Each row below holds a small network's activations on one input, seen along a few directions.
Each table varies a few parts of the input and shows all the possible inputs, shuffled.
A made-up example of a description, with smaller parts first: ring(5) and (point or line(9) or (values(3) and line(4))).
Shared parts are said once, and a part with two or three values counts as separate values.
In the rows, zero is written as 128.

A family of inputs:
x1: [121 121 144 112 124 101 126 153 135 152 111 101 145 134 149 143 148 103
 122 126]
x2: [140  91 148 106 142 131 132 119 132 116 148 137 103 143 140 127 101 122
 157 138]
x3: [115 147 125 133 125 105 142 149 154 166 110 115 157 143 170 131 149 103
 118 139]
x4: [130 121 142 111 123 119 116 151 157 151  93 110 144 117 141 158 155 128
 118 107]
x5: [124 121 145 112 121 106 120 148 150 143  97 107 156 127 160 150 150 109
 131 112]
x6: [131  83 144 123 144 136 147 121 114 117 146 149 109 147 138 125 117 122
 162 138]
x7: [143  89 147 120 145 153 131 118 131 123 134 147 100 132 129 139 114 143
 154 124]
x8: [124  94 117 147 144 120 174 118 115 142 167 141 117 161 145  93  93 125
 161 156]
x9: [112 226  88 157  95 154  75  85  92  79 149 141 127  89  26 125 130 168
  85 100]
x10: [113 126 111 138 124  86 158 150 142 169 128 105 162 149 156 111 134 110
 123 140]
x11: [131 115 129 126 146 130 154 120 136 138 161 146 104 159 150 108  99 117
 144 164]
x12: [113 131 121 138 131 105 140 154 151 156  98 110 154 135 166 131 156 119
 120 132]
x13: [128 101 126 131 151 130 152 124 132 129 148 141 100 151 146 108 107 132
 146 157]
x14: [139 172 133 153  97 161  82 132  73  60 112 130 161  61  58 129 122 160
  94  87]
x15: [156 181 101 112 108 183  69  80 106  80 119 140  82  74  45 142 145 160
  85 100]
What is each input in this table made of?
> values(3) or (values(2) and line(6))
What sort of input is x9?
> values(3)
Which other rows does x6 become when the values(2) part takes its other values? List them by row number.
> x1

A family of inputs:
x16: [158  49 145 107 171 170 153  73 129 116 195 174  32 166 127 111  52 149
 198 160]
x17: [152 130 151 102 119 150  83 142 124  98  87 105 121  80 103 162 145 135
  93 111]
x18: [152 154 148 106 111 163  79 134 130 113  90 126 134  82 109 157 148 139
 104  89]
x19: [106  80 169 112 144  80 152 177 128 161 128  96 155 165 190 121 116  88
 158 151]
x20: [148   6 156 110 166 130 197 128 113 112 170 158  75 162 155  94  76 131
 185 172]
x21: [146 113 166 100 123 126  91 149 123  94 119 118 138 102  95 158 124 138
 113  96]
x22: [140  58 122 110 193 156 180  87 168 118 188 216  38 205 178 116 109 120
 206 181]
x23: [146 118 139  85 102 134  94 131 130  92 105 112 133  89 105 147 131 128
 116 101]
x24: [119 111 163 112 116  72 152 178 132 166 120  87 162 142 177 127 129  85
 119 153]
x25: [125  75 144 138 152  67 184 161 147 186 130 113 166 188 213 119 123  82
 169 162]
x26: [122 150 112 151 113 135 125 112  81  76 170 140 141 111  54  94  89 158
  97 132]
x27: [135 200 107 171 118 164 102 102  84  90 145 159 135 100  76 111 122 151
 110 102]
x28: [126 178  94 167 114 160 105 118  88  81 147 141 128  94  62 104 107 164
 102 126]
x29: [ 99 207  89 182 105 156 109  87  95 101 143 153 139 110  67 121 137 158
 117 110]
x30: [ 90 130 108 149 136  84 166 159 182 221  97  85 174 170 229 116 159 103
 125 145]
x31: [122 209  72 162 117 148  94  84 110 114 131 146 110 108  62 127 165 158
 100  98]
x32: [139 164 113  94 111 146  71 116 153 135  75 114 111  88  96 174 191 147
  95  86]
x33: [108 146 142 144 136  73 146 175 170 184  87  90 174 144 201 137 148  98
 123 133]
x34: [108  97 122 129 145  81 192 160 177 235 118  97 153 186 221 130 152  70
 143 153]
x35: [127 157  94 142 101 138 125  93  84  70 157 137 133 103  70  93 103 139
 105 129]
x36: [118 158 131 116  96 155  86 120 140 125  86 121 137  91 100 169 162 145
 109  96]
What is each input in this table made of?
> values(3) or ring(6) or (values(2) and line(6))
What sort of input is x26?
> values(2) and line(6)
Which other rows does x28 become when the values(2) part takes its other values? List them by row number.
> x17
Which other rows does x26 become when the values(2) part takes its other values? List them by row number.
> x21

A family of inputs:
x37: [146 191 111 138 101 196  57  75  82  46 132 157 101  60   7 143 126 188
  93  77]
x38: [116  95 128 130 152 103 176 136 161 177 134 131 126 177 196 118 128 103
 161 161]
x39: [125  81 133 120 155 105 172 146 160 176 130 124 119 172 193 121 129 102
 153 158]
x40: [119 175 118 138 105 120 100 133 121 120 103 111 163 104 108 138 154 129
  96 103]
x41: [138  45 170 102 162 112 167 148 150 149 144 131 109 171 194 127  98 101
 177 159]
x42: [129 209  87 161 100 176  80  87  78  54 141 153 127  74  23 116 127 175
  81 101]
x43: [118  59 140 124 157  96 188 142 139 158 164 135 118 184 185 100  96 105
 178 169]
x44: [131 125 148 103 119 115 106 155 150 151  79  93 145 111 149 162 160 114
 114 110]
x45: [127  83 153 113 157 108 160 140 160 170 127 125 119 170 198 136 128  97
 161 151]
x46: [105 172 113 159 110 110 126 140 117 141 121 111 167 122 120 125 141 124
 108 122]
x47: [136  44 149 109 159 110 179 154 149 155 147 130 110 173 189 112  98 106
 169 166]
x48: [107  96 124 134 152  92 182 134 150 179 146 129 128 184 189 109 127 102
 162 161]
x49: [134 153 140 111 108 132  89 142 136 129  84 106 148  93 120 163 166 126
 101  92]
x50: [138 205  97 146  95 183  72  79  77  54 141 155 114  69  19 125 124 170
  90  93]
x51: [143 193 102 146 100 186  71  84  79  48 133 154 106  63  21 126 125 180
  89  95]
x52: [131  55 144 117 154 104 183 145 143 163 157 137 115 180 187 104  99 108
 171 169]
x53: [124 124 147 118 124  97 127 166 147 162 102  93 160 130 163 138 138 110
 119 127]
x54: [153 176 113 114 101 189  53  80  95  37 129 154  90  59  13 150 132 179
  93  84]
x55: [109 149 116 150 121  98 145 148 137 164 118 102 166 137 157 118 136 111
 116 132]
What is each input in this table made of?
> line(5) or ring(6) or (values(2) and line(4))
A walk changes only the line(4) part. It starts at x48 and steps to x38. List the rest of the walk in order.
> x39, x45
Which other rows belong to the same alternative as x54? List them by row number.
> x37, x42, x50, x51

A family of inputs:
x56: [128 176 107 144 107 147 101 111 102 100 129 134 135  97  72 127 136 148
  99 107]
x57: [124  89 152 120 143  97 162 160 155 179 116 109 147 160 202 130 128  95
 151 146]
x58: [124  74 149 121 153 104 169 143 147 166 146 125 122 173 184 120 106 105
 166 157]
x59: [122  74 149 123 155  95 172 160 155 175 127 115 138 172 204 122 122  98
 156 156]
x60: [120 163 104 149 113 128 122 119 110 114 131 128 144 115 103 115 133 135
 111 121]
x61: [155 125 123 110 122 185  92  79  90  42 158 174  71  92  38 129 105 170
 131 112]
x62: [110 167 121 143 112 116 113 137 126 139 111 110 154 116 121 135 147 128
 110 114]
x63: [148 113 112 143 148 185 137  72  92  63 194 191  65 132  74  93  69 167
 153 149]
x64: [127  67 133 112 153 103 175 137 155 163 146 132 110 174 180 114 114 110
 164 162]
x65: [134 182 123 121  96 133  76 135 122 120  83  97 152  76  93 154 164 135
  79  88]
x66: [121  74 143 113 150  97 173 150 161 171 130 124 126 174 198 125 127  97
 163 160]
x67: [122 175 127 127 107 122  95 145 136 135  88 103 158 100 121 151 165 125
  90 104]
x68: [130 185 121 138 104 151  77 115 112  97 106 124 144  83  75 149 148 150
  93  87]
What is each input in this table made of?
> values(2) or line(5) or ring(6)
Which other rows belong to the same alternative as x61? List them by row number.
> x63
